These are the activations of a small neural network, seen along a few directions. Each row is one input.
Each table varies a few parts of the input and shows all the possible inputs, shuffled.
A made-up example of a description, with smaller parts first: one of 4 places along a line, together with either a single point or one of 9 places around a ring or (one of 3 separate values, together with one of 8 places around a ring).
Shared parts are said once, and a part with two or three values counts as separate values.

Table:
row 1: -138 123 65 -332 391 353 -339 239 373 -117 132 308
row 2: -208 -238 -86 42 -528 -92 -138 248 255 -465 -166 -177
row 3: 55 415 -405 -512 -4 -112 -99 -223 -302 211 -84 326
row 4: 180 -22 449 128 686 205 78 14 126 219 230 88
row 5: 97 -171 -365 256 -29 -250 -317 458 112 -474 148 -63
row 6: 110 169 331 -207 110 21 329 -472 -250 514 -102 46
row 7: 309 132 -150 -207 604 139 78 -102 -335 334 173 253
row 8: -164 -120 73 -40 215 206 -334 438 404 -422 132 125
row 9: 146 361 -276 -418 414 112 -278 -41 -133 96 93 469
row 10: 176 -297 399 400 476 55 106 186 206 -71 274 -109
row 11: 175 -83 -326 181 -320 -312 271 -152 -481 14 -219 -335
row 12: -166 46 419 -25 355 423 -117 72 384 144 303 278
row 13: 157 -25 -322 122 364 -37 -336 426 175 -376 232 180
row 14: 142 118 387 -101 539 196 156 -317 -62 446 78 149
row 15: 69 -130 -421 221 -343 -327 -198 228 -57 -437 -91 -130
row 16: 371 -238 -104 353 561 71 -33 359 -68 -182 257 -11
row 17: 246 199 -187 -274 207 -15 177 -309 -569 409 -59 120
row 18: -175 -257 -51 129 -204 29 -315 404 441 -474 -6 -141
row 19: -255 254 379 -214 247 407 -18 -215 187 369 69 333
row 20: 17 -150 196 217 -416 -321 416 -310 -198 116 -191 -407
row 21: 128 -375 314 603 99 -131 130 198 218 -126 62 -365
row 22: -178 -165 387 290 176 276 -73 282 480 -137 256 95
row 23: -305 164 210 -163 -579 42 227 -390 -5 289 -157 -51
row 24: -9 110 -448 -64 -511 -384 -90 -82 -314 -226 -228 -112
row 25: -301 237 -147 -472 -534 -29 1 -230 -38 28 -322 -35
row 26: -203 -286 359 452 -216 105 -67 305 439 -236 111 -139
row 27: 162 219 -213 -184 573 112 -382 275 32 -124 244 397
row 28: -191 275 -16 -548 251 338 -257 -98 197 124 -39 357
row 29: 24 92 217 -5 -247 -167 419 -473 -265 372 -234 -265
row 30: 310 -368 -206 520 166 -134 -23 344 -82 -241 126 -283
row 31: 213 83 -320 -111 -189 -209 296 -301 -546 265 -126 -166
row 32: 354 -21 -108 27 742 165 -25 186 -141 116 326 173
row 33: 65 -345 242 541 -214 -256 289 3 41 -89 -127 -434
row 34: -259 318 -87 -673 -172 107 -60 -225 -1 204 -178 257
row 35: 218 -326 -256 458 -126 -286 136 176 -288 -205 -64 -343
row 36: -330 -15 220 118 -712 -56 202 -235 46 27 -233 -211
row 37: -294 15 -152 -223 -697 -144 -25 -85 30 -233 -332 -182
row 38: -308 285 272 -328 -195 204 152 -404 17 461 -75 203
row 39: 50 293 -503 -337 -400 -255 -33 -255 -303 48 -173 37
row 40: -288 -278 232 381 -538 -49 93 78 279 -172 -44 -234
Changing only one part turns row 15 into row 33. The same change can be made to row 39. Which row results? -> row 29
Changing only one part turns row 36 into row 20. The same change can be made to row 22. Which row results? -> row 10
What do these inputs look like to the network? -> one of 5 places around a ring, together with one of 8 places around a ring
Change only the place on the ring of 5 in row 17. List by row number the other rows that result. -> row 3, row 6, row 34, row 38

Table:
row 41: -6 66 -189 246 -58 -53 -410 473 8 -294 196 213
row 42: 275 -245 -256 62 326 45 81 266 -132 -268 69 -206
row 43: -32 41 131 -364 578 295 297 -272 -183 360 27 170
row 44: 44 474 -921 -691 -819 -375 -100 -361 -640 -42 -443 56
row 45: -239 -76 215 100 -488 -262 90 40 380 -160 -236 -258
row 46: 40 32 -219 -5 114 -150 -361 296 265 -407 66 -64
row 47: 129 267 227 -261 540 -5 115 -239 -17 443 29 157
row 48: 144 112 253 -299 539 153 70 -282 -97 414 -15 217
row 49: 211 -77 -174 467 189 -176 -116 310 -255 -156 268 97
row 50: -13 -126 -294 -125 110 178 -217 341 111 -468 46 -97
row 51: -309 -9 273 385 -674 -48 -17 37 87 -148 -2 -80
row 52: 100 345 273 30 345 200 117 -261 -266 358 235 392
row 53: -354 -244 136 4 -468 71 184 62 193 -200 -246 -329
row 54: 240 -116 -218 221 381 -314 -75 171 1 -228 94 -171
row 55: 286 -276 -197 166 369 -185 -95 180 -58 -236 29 -77
row 56: -169 -183 279 51 -528 -36 -17 4 283 -179 -246 -274
row 57: 228 -357 -278 109 346 -180 31 211 -47 -216 166 -103
row 58: 63 36 -332 244 -29 64 -318 441 158 -226 119 235
row 59: 206 308 -913 -438 -552 -526 109 -552 -929 142 -391 -96
row 60: 237 -77 -320 497 246 -38 -159 226 -153 -57 216 16
row 61: -103 186 170 -580 248 346 -73 -170 182 195 131 303
row 62: -311 -72 108 396 -613 36 7 0 209 -27 -60 -80
row 63: -82 -355 177 197 -247 -42 407 -13 -80 21 -184 -492
row 64: -280 -294 171 11 -524 -54 90 -13 286 -173 -78 -293
row 65: -149 404 66 -165 189 373 -122 -113 127 327 88 545
row 66: -3 -130 151 612 -385 -52 253 -125 -53 123 -29 -255
row 67: -44 -431 186 213 -276 -217 343 -71 20 59 -49 -414
row 68: 54 265 101 44 429 266 81 -284 -168 541 181 373
row 69: -20 277 250 -524 272 318 -165 -126 183 193 -71 354
row 70: -114 396 200 -455 303 157 -118 -188 251 174 10 298
row 71: -6 -171 257 317 -251 -347 239 -88 73 63 -145 -488
row 72: 53 -310 275 283 -252 -210 274 -100 26 -6 -251 -375
row 73: -174 246 151 -595 292 508 -9 -138 76 155 12 234
row 74: -155 460 235 -194 126 265 -238 13 -19 318 151 502
row 75: 122 -180 -258 -148 39 2 -195 392 250 -420 121 36
row 76: -50 -117 300 585 -430 -198 190 8 -191 112 17 -240
row 77: 59 -124 -215 -30 128 -23 -370 251 203 -465 -8 29
row 78: 121 54 196 -366 485 217 195 -326 -83 379 183 164
What do these inputs look like to the network? -> one of 2 separate values, together with either a single point or (one of 3 separate values, together with one of 6 places along a line)
Change only the choice among 2 separate values in row 57. List by row number the other rows that result. -> row 75
Change only the choice among 2 separate values in row 74. List by row number the other rows that result. -> row 52
Change only the choice among 3 separate values in row 77. List by row number the other rows that result. -> row 56, row 69

Table:
row 79: -157 -442 -21 273 -455 -182 28 228 289 -428 -126 -422
row 80: -317 344 400 -362 -845 -59 557 -901 -346 651 -533 -171
row 81: 345 167 -503 -231 282 -187 -55 -59 -396 62 -3 120
row 82: 98 314 -462 -307 9 -36 -331 16 -179 -75 -6 335
row 83: -4 31 382 24 504 370 46 18 123 273 247 265
row 84: 200 215 -513 -262 139 -29 -147 21 -371 17 30 212
row 85: 112 -439 -41 562 -283 -372 187 173 14 -292 -7 -491
row 86: 74 198 -453 -540 101 -29 -212 38 -136 -87 -104 174
row 87: 133 45 401 62 650 216 108 -59 79 316 195 121
row 88: -63 -346 -39 543 -416 -231 100 268 27 -358 9 -418
row 89: -152 -262 -11 511 -543 -209 -97 234 225 -429 -50 -292
row 90: -130 170 410 -17 383 366 -157 9 314 192 227 342
row 91: -139 4 449 -255 474 382 -27 13 357 158 122 224
What do these inputs look like to the network? -> either a single point or (one of 3 separate values, together with one of 4 places along a line)
Change only the choice among 3 separate values in row 88. List by row number the other rows that result. -> row 83, row 84

Table:
row 92: 12 281 478 -333 92 123 509 -444 -239 544 -145 197
row 93: -135 -122 378 168 308 410 -207 325 675 -103 248 361
row 94: 447 -232 -93 382 858 197 64 262 -43 -62 231 26
row 95: 55 -175 -556 209 -513 -478 -112 207 -223 -362 -203 -420
row 96: -86 -310 364 532 -459 -373 412 -34 82 -69 -336 -492
row 97: 2 -221 -461 40 -684 -267 -236 242 -114 -483 -303 -367
row 98: 298 322 -131 -274 298 47 315 -485 -628 476 -115 55
row 99: 293 -13 -203 37 671 -77 -453 462 -23 -388 332 319
row 100: -463 -172 8 162 -792 -224 -163 44 264 -459 -294 -207
row 101: -467 487 8 -578 -265 308 -128 -299 -36 373 -111 421
row 102: -263 -271 410 388 -649 -184 170 -115 290 -65 -150 -696
row 103: 264 -445 287 290 820 79 154 174 173 112 376 19
row 104: -29 -146 592 297 520 260 -100 176 631 80 288 74
row 105: 78 363 -448 -795 -52 109 -160 -205 -243 266 -275 323
row 106: -247 393 407 -525 -176 240 -15 -559 85 302 -212 396
row 107: 76 -538 165 483 -358 -447 381 -170 -210 -89 -96 -563
row 108: -346 -112 -410 90 -765 -211 -2 256 190 -430 -160 -315
row 109: 228 -286 -280 615 -395 -312 352 55 -414 -130 -131 -557
row 110: -311 -249 218 341 -886 -65 72 0 312 -294 -220 -236
row 111: -305 553 -176 -769 -75 167 -135 -305 -141 126 -99 267
row 112: -133 13 -99 -133 438 286 -337 500 405 -444 348 297
row 113: -338 -23 129 88 381 350 -515 346 550 -214 146 373
row 114: -195 330 487 -391 -26 281 159 -629 24 601 -127 -1
row 115: 95 98 120 -263 188 12 462 -510 -406 784 35 116
row 116: 300 -183 -408 380 -458 -536 77 8 -314 -382 -37 -448
row 117: 175 -104 -349 -129 438 267 -437 650 215 -249 257 256
row 118: 344 450 -382 -315 99 -35 83 -434 -612 375 43 293
row 119: 64 -130 549 356 649 157 165 418 354 152 313 62
row 120: 146 473 -400 -563 80 -100 -121 -268 -535 261 -91 357
row 121: 443 -33 -205 208 714 15 -253 330 -67 -229 490 91
Changing only one part turns row 111 into row 112. The same change can be made to row 101. Which row results? -> row 113
What do these inputs look like to the network? -> one of 3 separate values, together with one of 10 places around a ring
Change only the place on the ring of 10 in row 109. List by row number the other rows that result. -> row 95, row 96, row 97, row 100, row 102, row 107, row 108, row 110, row 116
